Here are a small network's activations along a few directions, averaged over the inputs that share one value of a field.
Values that are neighbours, or in one group, have similar rows; names and order tell nothing.
In the rows, zero is written as 500.
Strong random noise was added to every row along 14 fixed directions; ignore it. To show where, here is one row again and again, with new noise each time:
[345 631 507 519 440 382 564 569 448 492 424 397 436 275 621 514 585 257
 455 605 407 704 522 438 628]
[592 537 753 278 643 434 294 450 511 399 564 545 315 422 256 514 483 397
 632 392 382 465 285 447 429]
[560 323 459 607 374 455 506 808 593 515 472 573 396 506 531 626 460 488
 284 491 673 413 333 532 437]
[351 427 476 389 548 451 354 496 671 530 621 358 484 627 429 567 731 314
 695 430 413 382 542 682 384]
[281 607 296 537 636 684 524 454 696 568 642 553 401 652 680 602 718 482
 588 659 466 457 570 634 471]
[501 378 485 578 520 483 340 472 571 506 458 445 578 487 519 468 669 510
 422 484 279 527 617 688 493]
[524 625 733 421 474 374 533 163 363 335 386 313 355 656 542 617 462 438
 435 451 489 458 444 350 475]
[322 635 405 339 668 733 271 373 573 396 515 473 431 285 476 391 597 508
 678 503 382 430 744 753 449]
[487 363 489 440 280 453 617 409 670 436 606 593 401 486 636 706 593 332
 427 446 450 428 333 581 426]
[652 328 323 734 424 500 753 417 668 437 444 751 445 541 701 474 529 730
 257 573 254 575 378 609 537]
[428 444 582 527 374 359 585 644 249 605 489 413 604 572 392 562 369 420
 472 526 816 317 476 429 568]
[674 504 465 468 709 483 362 714 562 284 345 593 349 442 572 750 468 500
 339 348 575 612 381 448 420]
[491 359 318 431 451 393 712 658 659 540 595 422 669 634 387 447 379 548
 785 276 682 436 462 542 393]
[534 451 373 436 421 467 691 543 574 366 507 560 495 409 591 559 398 543
 562 494 756 533 431 582 509]
[542 555 692 415 441 498 363 642 638 582 630 426 532 312 485 521 474 349
 542 395 466 731 383 351 471]
[483 443 305 509 533 463 777 663 471 428 599 630 523 522 640 621 496 498
 584 734 862 431 466 665 652]


Values of P:
p4: [641 560 482 436 693 838 436 126 633 577 796 753 701 592 587 469 560 814
 742 590 445 587 508 638 496]
p8: [581 280 438 393 585 470 381 852 694 352 559 532 330 393 281 358 483 458
 551 470 489 319 423 661 436]
p13: [543 542 541 447 889 510 291 529 649 728 739 519 805 777 269 482 659 548
 871 422 380 714 512 407 501]
p15: [306 350 440 567 388 233 369 553 518 698 358 590 341 476 128 335 574 485
 505 536 487 514 268 529 480]
p6: [548 540 277 515 582 460 559 569 571 440 414 466 524 430 548 383 584 505
 618 408 354 671 591 563 466]
p9: [284 730 474 427 511 807 311 261 638 632 678 657 353 538 759 787 718 451
 508 659 699 610 465 497 421]
p18: [430 529 423 636 333 402 705 417 571 484 375 456 248 581 584 453 565 439
 379 563 347 567 401 380 425]
p16: [675 316 438 636 557 248 431 522 484 486 325 598 546 703 467 590 635 648
 450 587 730 674 326 595 477]
p11: [291 578 366 447 441 465 578 427 380 471 381 504 530 434 528 552 520 486
 570 654 756 511 614 559 588]
p2: [734 532 352 771 723 252 511 725 653 486 175 308 493 937 622 623 543 731
 442 442 713 983 327 281 385]
p1: [370 587 505 527 446 615 545 639 509 453 518 535  32 651 576 665 588 283
 343 658 500 172 375 442 374]
p14: [546 622 677 544 522 495 569 494 444 729 704 651 625 598 489 563 427 482
 494 636 516 716 355 166 651]
p7: [587 340 611 551 317 676 231 699 578 649 503 537 467 465 328 406 401 609
 348 399 573 302 430 530 279]
p17: [554 552 245 421 632 571 677 742 816 256 480 557 220 470 579 482 368 588
 573 456 631 485 404 482 410]
p10: [633 460 693 402 481 533 371 457 502 673 680 635 902 318 373 498 407 571
 583 380 504 753 455 351 585]
p12: [453 417 631 379 395 505 407 317 350 449 529 620 464 388 476 641 527 348
 397 467 479 318 498 559 539]
p5: [387 369 478 620 238 358 539 394 538 629 512 651 587 370 634 626 701 416
 325 661 468 725 380 590 615]
p3: [597 456 583 593 671 466 294 668 395 610 468 359 492 773 419 531 574 520
 418 516 551 371 569 462 467]
Each value of P is a pair of two hidden parts, and every pair occurs once (3 first parts, 6 second parts).
p8 and p3 share the first part; p8 and p17 share the second. Which value has the first part of p17 and the second part of p3?
Answer: p9
p14 and p15 share the first part; p14 and p11 share the second. Which value has the first part of p11 and the second part of p15?
Answer: p5
p6 and p18 share the first part; p6 and p16 share the second. Which value has the first part of p16 and the second part of p18?
Answer: p1

Values of F:
f9: [451 556 748 603 478 527 258 534 414 782 549 603 421 508 416 590 619 430
 372 672 527 617 272 349 506]
f5: [485 518 635 439 365 315 368 327 741 467 498 117 518 624 595 497 637 430
 634 499 672 865 508 473 446]
f2: [441 537 580 520 559 593 264 567 330 421 354 330 572 446 524 531 471 549
 363 537 652 345 800 675 542]
f3: [415 530 290 710 217 738 905 668 656 515 565 672 414 193 840 376 357 542
 243 659 362 520 542 474 580]
f13: [691 464 554 559 693 670 335 636 791 414 597 388 421 662 606 544 545 654
 421 496 451 522 516 569 414]
f11: [704 581 568 412 505 903 393 637 617 361 678 520 396 481 760 688 463 388
 339 339 367 296 614 435 340]
f8: [208 660 421 354 618 554 174 711 792 591 510 514 279 313 478 710 714 205
 516 373 396 709 379 410 352]
f6: [592 480 424 539 693 632 380 239 594 504 557 826 409 657 463 527 668 822
 594 796 628 524 360 699 483]
f7: [467 312 531 465 534 327 376 432 416 553 517 441 562 582 246 354 663 433
 703 523 347 297 487 772 466]
f14: [511 592 650 171 590 593 434 293 302 420 628 768 564 408 431 860 352 372
 536 285 635 362 389 303 493]
f10: [659 543 463 571 348 553 672 425 607 381 350 540 297 487 550 351 263 727
 352 419 475 555 402 367 386]
f4: [590 399 304 343 644 349 691 575 666 397 582 736 546 512 433 589 439 570
 794 441 769 676 268 514 528]
f12: [367 692 370 251 403 444 636 274 461 145 233 341 293 302 566 539 387 272
 540 173 403 451 634 409 371]
f1: [378 607 544 501 489 716 447 349 479 635 668 339 519 580 574 429 551 456
 531 401 266 268 701 516 404]
The values of F form a line.
How many steps from neighbour to neighbour lead from f1 to f4, at the fewest?
Answer: 8
Going along F from f2 by way of its neighbour f3, in what order are f13, f11, f7, f12 met?
Answer: f13, f12, f11, f7
